Here are a small network's activations along a few directions, averaged over the inputs that share one value of a field.
Values that are neighbours, or in one group, have similar rows; names and order tell nothing.
Strong random noise was added to every row along 13 fixed directions; ignore it. To show where, here is one row again and again, with new noise each time:
[  69  130   21  365   36 -127  220  179  215 -493  315  148  -33   66
 -156   55  769 -634 -356 -580 -423  290  271  401 -218  192 -367]
[ -78 -131 -385   80  116 -218 -372  322  115 -225  165  139  234  332
  446   -4  237   95  119 -193   -8   14  388  234 -570 -291  503]
[ 115  180   86  299 -403  -91 -244  223 -339 -130  -40  -88 -441  -85
  430  220  -15  345   18 -410  -48 -241   62 -268 -278  137  285]
[ 541  -89 -612  186  134  392   -1 -457 -363  323  213  -49  266  259
  254   43 -168  -59  259  212  610    4 -595  215 -185  -92  120]
[ 146 -157  185 -193  -21 -465    1  100  210  -54  -60  235  -38  -39
 -107  399  238 -165  169 -634 -453  317  -82 -172 -244  254 -296]
[-511 -184  184 -208  123  -16  -59  197  458   27 -328  335   -2 -444
 -354 -334 -118  398 -150 -106 -436  172  321 -305  221 -120 -218]
[-172  522 -330  262 -327 -465 -299   94  765 -375 -665 -266 -325  142
  341  168  771   94  -11    3 -211 -192  409  390  116 -290  420]
[-104  -10  216  139   82 -553    1  484  664 -242 -548  286 -125  206
  384  155  222 -337 -299  -45  -98 -489  418  364  -33   52  478]
[-368   59  -54  -50    0 -321 -153  170  672  -76 -101   87  -63 -209
 -428 -155  177  218   79   32 -355  -39  365 -191 -219   65 -259]
[-254 -350 -423  139  219  444 -300  750  322  362 -287  684   46 -288
 -287  -21   86 -374 -443 -365 -192  307 -498  224   -3  561 -555]
[-319  -68  -87  126  100  275 -184  147  138  350  465 -178 -243 -175
 -688  193 -327   12  300  348  120 -392  184 -533 -551  267  -80]
[ -27  443 -134  170 -234  541   31  -72 -170 -204  289 -288 -132  -41
 -254 -385  130  -60 -203   41   51  195 -182  181  142  109 -459]
[  45  356  142  149 -459  -52  -68   90  -25  101   17  -79 -188  -35
   60 -488 -418  378   65  373  288 -638 -257 -233 -211  607 -239]
[-335   77   68 -247 -191  208  -23 -228  534  208 -768  138   26  -90
   86  -55  305  -55    5  -72 -345  433 -265  175  852 -153  -63]
[-312  307 -290  -51 -403  175 -175 -160  388  187 -592  -76   94   47
   94 -143  643   59  217  -69 -241  321 -296  208  591   63 -133]


Values of Kebop:
d11: [ 247  -48 -179   15   68 -539 -284  326  -99 -202   54  -73 -120  233
  383  318 -409  329  -48   30  134 -311  278    3 -701 -234  444]
d1: [-562 -222   15 -798  236  225 -360  488 -193  212 -341 -296  295   86
 -276   82 -330  308  317  168  -17   48  255 -259  424 -329  292]
d9: [-252  329 -126  230 -121  554  -76 -448  230  179   78 -517 -524 -220
 -480  162  -35   83   98  488  125 -118   81 -251  224 -297  -66]
d14: [-235 -388  225 -521  408  -76   98  187  112  120  133  299  519  219
 -200 -211 -248 -116  179  106   14   -8  204 -103 -120    8   -7]
d2: [-109  185 -534   73   56  138  -28  181 -163  264 -196 -267 -143 -363
 -527  -30   93  477  121  244  293 -107 -174 -245   73  110 -272]
d8: [ 112   39  246 -114  -35 -338   83   79 -350 -145  119 -266   25  286
  364   79 -206  -44   33  335  403 -512  168   68  -37    1  526]
d10: [ -36 -198  -17  365 -143 -415  -91  259   28  -86  303  412 -118 -526
 -216  -57  303  245 -307 -555 -640  293  198 -267 -486  362 -554]
d5: [-273 -129  155  104 -346  -84 -249  134 -322  244 -279  168   98 -208
  359 -292 -105  669  216 -157 -218 -186  110 -504  199  185  191]
d7: [-250 -510  121  296  267  539   15   65 -411  110  244  432   60 -488
    5  -69  -38   28 -272 -313 -106  197  214 -244  105 -163  165]
d3: [   7 -517 -328  335  368  329  152  218 -570  528 -383  288  289  -11
  200  202   22  -46 -134 -133  237 -205   22   18  278  -47  547]
d12: [-321   12 -593  758   21  514 -144  103 -112  300 -164  -26 -245 -618
 -338  115  550   29 -291   63  -12  -53  -46   40  316   87  -85]
d4: [ 133 -660  171 -370  523 -130  195 -507 -281  473  392   71  296   -1
 -192  406 -515    4  452  274   26  121  180 -508 -137 -442  365]
d6: [ -15 -431  353   41  180  588  136 -259  135  230  162  604  -17   44
  510  136 -393 -761 -480  150    0  409 -423  426  266 -182  219]
d13: [ 422  -39  206  150   87 -145  380 -348 -117 -351 -185   86 -184 -218
  222  312  291 -175 -335 -487 -109  357 -144  170  307 -179  -63]
A value of Kebop combines one of 7 hidden first parts with one of 2 second parts; all combinations occur once.
Changing only the second part turns d11 into d3. d10 has the same second part as d11; what does that change turn d10 into? -> d4
Changing only the second part turns d8 into d12. d9 has the same second part as d8; what does that change turn d9 into? -> d14
Changing only the second part turns d6 into d2. d13 has the same second part as d6; what does that change turn d13 into? -> d7

Values of Lupu:
y3: [  54  166  167   86  -92  -27  -32   35 -118 -132  195 -280 -460 -135
 -111  278 -417   78 -162  108  -29 -141  238 -188 -203 -227   79]
y10: [ 137   14   71   80   70  459  211 -269 -241  159 -328  -73 -120 -387
 -113 -209 -316  281 -163  233  373 -164 -269 -127  644  -92   16]
y6: [ -99   34  -65 -305   16  -49  -25 -119 -200 -394  160  -68  380  135
  257 -498  182  455  126 -104   -5  444  292  184   36 -587  225]
y2: [  15 -123 -183   -1  199 -152  176 -147   14  244    5   28  267   44
 -167 -111   45  241  286  104  117 -204  176 -275 -177   -5  -19]
y9: [ 306 -164 -164  116  293 -365  204  -11  249   68   53  345  344 -139
 -418 -281  -54  140    7  184   47 -308  127  -77 -327  347 -393]
y8: [  56 -227  276 -157 -111 -272  -70 -214  235  191 -268  399 -160 -136
  400  209 -343  279   98 -225 -149   80 -162 -315 -135 -110  192]
y13: [-270 -203  593    1 -154  -38  -46 -130  278 -181  115  183  -38  325
  765  155  -74 -524  -70  -52 -233   56  151  239   88 -239  582]
y4: [-212  149  -58  283 -244  -26  123  155 -247   69   77 -110  132   33
   56 -349  373  102   66   79  143 -331   28  -76   39  400  -63]
y11: [-199  -15 -243  261   87  166 -280  261  123  -20   21    7 -101   61
  179  196  324  -62  119  -15   39 -167  344   15 -178  -66  420]
y12: [-176  -86  105 -160 -164  100 -124 -334  119  233 -124  -16 -111  -63
  -56  287    8  109  359 -272 -347  276 -140 -369  104  -36 -108]
y14: [  24  -75  428   42   43  201  138  -68 -163    5   99  -41  -91   27
  190  184 -198 -441 -164  167   88 -209   86   91  291  -86  404]
y5: [  35 -351 -117  308  115  -30  137 -248 -185  457  153  211 -111 -437
 -243  212  -36  219   80  -59  -42  -44  -59 -359 -254  132  -68]
y7: [ 202   17  129 -147  -49 -150  139 -151 -157   13  173 -183  114  159
 -264   75 -175 -170  190   60  -44  -11 -227  -99  -56  247 -343]
y1: [ 188 -127 -265   53  155  176  300 -360 -151  447 -332  246  439  -26
   -2 -368   -5  203   23  214  252  -32 -276   66  388    7  -21]
A value of Lupu combines one of 7 hidden first parts with one of 2 second parts; all combinations occur once.
Changing only the second part turns y7 into y3. y9 has the same second part as y7; what does that change turn y9 into? -> y1
Changing only the second part turns y5 into y14. y8 has the same second part as y5; what does that change turn y8 into? -> y11
Changing only the second part turns y10 into y6. y13 has the same second part as y10; what does that change turn y13 into? -> y4
